A small network was shown many inputs. Here are its activations along a few directions, one row for each input.
Each table varies a few parts of the input and shows all the possible inputs, shuffled.
A made-up example of a description, with smaller parts first: values(2) and (point or line(11) or (ring(5) and line(6))).
Shared parts are said once, and a part with two or three values counts as separate values.
In the rows, zero is written as 128.

Other details of the inputs vary at random and push rows far along three fixed directions, the same in every table; ignore that.

Rows:
r1: [115  95 122  60 168 170 126 185  97 156 122]
r2: [126 158 134 177 123 131  65  11  99 137 105]
r3: [138 158 112 171  68  88 119 103 138 111 168]
r4: [194  99 138 117  75 138 115 153  90 120 198]
r5: [149 145 157 115 155 164  93 109 129 146 125]
r6: [125 153 134 158 122 139  78  69 112 110  97]
r7: [146 152 130 199  66  70 149  85 130  80 142]
r8: [143  98 162  61 204 178 104 157 120 164 105]
r9: [144 136  99 159  59 110 119 123 105  92 158]
r10: [141 107 177 106 180 159  71 100 108 149 112]
r11: [193 104 108 128  64 169 103 164  81 115 189]
r12: [168 113 168  79 154 179  75 119 104 175 136]
r13: [116 116 118 115 132 113 217 195 158 118 122]
r14: [160 150 145 171 129 170  42  44 101 133 104]
r15: [111 131 154 141 148 109 102  53 125 151 105]
r16: [147 117 119 123 130 160 122 146  93 113 132]
r17: [132 164 144 159 128 120  81  79 138 120 127]
r18: [160 112 103 117  89 146 132 197  91  83 162]
r19: [145 158 160 142 149 141  84  58 133 142 106]
r20: [112 137 162 103 204 158  82  93 148 164  84]
r21: [121 106 129  93 163 172 109 138  93 160 119]
r22: [167 112 102 135  53 100 152 168 124  91 202]
r23: [174  93 119  85 111 187  94 187  89 148 159]
r24: [104 164 122 181 124 108 105  52 116  96  96]
r25: [131 119  87 151  95 122 197 193 120  92 144]
r26: [ 69 134 109 128 145  77 205 136 179 145  89]
r27: [124 156 135 136 119 124 111 101 140 145 138]
r28: [ 70 119 121 112 163  91 192 140 165 148  92]
r29: [ 77 123 121 110 162  94 196 139 165 154  91]
r30: [ 97 129 127 157 135  80 191 128 156 108 104]
r31: [143  88 114 101  96 118 160 197 123 113 177]
r32: [143 150 108 170  64  86 114 110 135 103 179]
r33: [146 112 144 101 139 155  68 122 118 148 155]
r34: [152  97 141  45 155 189 124 199 123 171 155]
r35: [ 95 104  83 101 122 109 201 219 129 118 131]
r36: [166 106 123  94  96 147  91 194 109 126 203]
r37: [127 134 118 145 123  98 154 131 152 106 130]
r38: [110 154 165 108 197 156  80  94 145 172  80]
r39: [146 131 132 145 104 110 151 130 136 102 139]
r40: [105 164 119 191  95  79 125  88 159  89 131]
r41: [ 64 150 135 100 218 129 176 154 185 174  56]
r42: [136 122 148 123 118 127 137 116 118 145 138]
r43: [136 128 148  95 152 153 108 116 127 166 125]
r44: [123  96 155  96 160 138 103 125 113 156 125]
r45: [145  84 130  44 175 216 120 223 108 153 113]
r46: [162 129 120 130  75 122 122 141 125 115 183]
r47: [110 122 156 101 180 143  70  79 134 170 103]
r48: [ 98 147 115 145 136  94 183 136 174 116 105]
r49: [188 111 135  96 116 157 114 177 113 120 170]
r50: [132 145 115 176  81 114  95  66  93  99 149]
r51: [105 154 102 181  78  95 132  80 134 109 117]
r52: [132 161 134 184 115 134  62  17 100 141 112]
r53: [ 45 144 110 141 205 111 192 102 160 146  26]
r54: [ 40 141  96 146 170  93 222 151 180 134  35]
r55: [121 117 149  99 171 154  98 137 139 141 117]
r56: [152 125 128 166  79  99 119 113 126  78 163]
r57: [118 140  99 169  98 103 160 132 114  76 129]
r58: [136 119 100 128  79  98 167 178 142 105 177]
r59: [100 141 132 155 136  88 202 127 158 122  94]
r60: [104 108 106 115 132  98 199 200 160 103 132]
Description of these inputs: values(2) and (ring(10) or (line(4) and line(5))).
Q: Changing only the values(2) part turns r29 into r39. The same change can be made to r4. Which row results?
A: r7
Q: Changing only the values(2) part turns r38 into r3. The same change can be made to r37. Which row results?
A: r22
Q: Change only the values(2) part in r2. List by row number the other rows that result.
A: r53
Q: Change only the line(4) part in r37. List by row number the other rows that result.
A: r19, r49, r60

Rows:
r61: [124 132 135 129 156 154  99 124 114 126  93]
r62: [138 134 128 162 112 131 104  89 102  99 116]
r63: [121 163  99 178  86 106 152 125 131  89 127]
r64: [186 120 160 107 132 183  37 122 106 129 165]
r65: [199 124 154 151  79 138  49  75  85 111 181]
r66: [124 100 118 118 128 114 187 204 154 109 140]
r67: [ 88 165 127 167 147 117 116  36 129 139  71]
r68: [187 122 158 122 103 151  75 102  98 135 167]
r69: [116 135  94 177  85  87 183 147 129  68 126]
r70: [102 157 101 168  71  65 171 121 153 101 152]
r71: [133 107 152  67 193 199  99 136  92 174  95]
r72: [197  95 125  94  73 155  93 189  92 110 212]
r73: [ 99 151 135 119 186 161 101  99 124 161  73]
r74: [104 126 142 116 160 121 111  97 136 152 103]
r75: [100 101 126  58 172 135 181 201 137 166 123]
r76: [ 95  89 114  60 166 132 176 218 140 152 128]
r77: [120 146 115 157  97  83 172 131 163 106 142]
r78: [134 116 117 157  92  92 167 144 139  97 151]
r79: [177 130 160 158 110 137  69  81 110 113 151]
r80: [ 90 140  99 131 144 124 170 146 135 132 100]
r81: [ 71 168 124 191 151 100 107   7 132 129  57]
r82: [ 90 131  87 162 114 100 169 127 130 104 113]
r83: [ 49 153  95 164 165  93 172 100 153 128  60]
r84: [165 157 152 184  86 106  85  38 121 112 147]
r85: [191 118 156 108 116 177  37 123 102 129 175]
r86: [113 126 162  79 216 182 103 120 114 175  59]
r87: [ 89 141 100 159 117  93 208 130 140 101  94]
r88: [ 86 150 148 105 196 131 117  89 164 177  74]
r89: [123 116 103 122 104 103 165 179 149 108 153]
r90: [177 109 141 119 118 183  55 108  66 122 150]
r91: [132 146 123 164  88  88 159 112 151 103 144]
r92: [107 110 152  82 183 152  95 120 117 172 108]
r93: [122 101 108 105 125 113 187 209 154 114 145]
r94: [107 122 138  99 198 179  95 140 116 156  77]
r95: [ 73 128 125 115 155  91 199 144 155 153 102]
r96: [151 171 135 188  70  94  73  26 127 109 154]
r97: [168  90 132  56 134 169 136 219 122 146 171]
r98: [166 120 112 110  89 128 157 201 137 109 190]
r99: [119 105 129 111 140 120 160 170 145 127 128]
r100: [210 105 120  93  59 161  97 198  94 108 230]
r101: [117  89 127  75 176 170 152 188 109 141  99]
r102: [126  95  89 123  90 132 195 202 136 142 132]
r103: [118 154 125 155  93  92 127  86 132 120 147]
r104: [169  99 127 129 105 184  61 114  95 158 137]
r105: [101 130 123 156 120  79 158 103 145 123 117]
r106: [ 86 142 108 149 112  67 203 132 168 123 116]
r107: [182 151 153 186  74 112  92  63 118  97 167]
r108: [140 138 116 164  74  84 184 153 155  87 162]
r109: [165 147 108 163  53  99 155 161 147  77 196]
r110: [150 108 137 112 125 139 107 135 118 129 150]
r111: [150 118 144  74 172 198  96 173  98 149 111]
r112: [163 102 125 105  94 126 157 180 114 125 178]
r113: [ 83 166 148 164 161  91 118  24 162 154  71]
r114: [105 125 124 134 142 103 168 157 166 118 116]
r115: [161 126 135 104 136 174 109 151  95 121 125]
r116: [167 136 153 162  84 122  50  49  83 115 169]
r117: [116 153 122 155 119  91 168 125 171 114 125]
r118: [ 84 146 135 114 198 155 111  77 126 174  60]
r119: [ 89 122 148  76 199 151  93 119 132 179  97]
r120: [102 138 145 118 168 128  84  80 141 156  98]
r121: [105 139 122 138 163 152  93 105 118 137  89]
r122: [114  91 120  68 161 140 167 209 147 148 127]
Q: Changing only one part turns r93 into r77. The same change can be made to r92. Which row results?
A: r75
Q: Describe the family of inputs behind these rows.
A: values(2) and (point or ring(10) or (line(4) and line(5)))
Q: Change only the values(2) part in r117. List by row number the other rows that result.
A: r114
Q: Change only the line(4) part in r107. List by row number the other rows that result.
A: r108, r109, r117
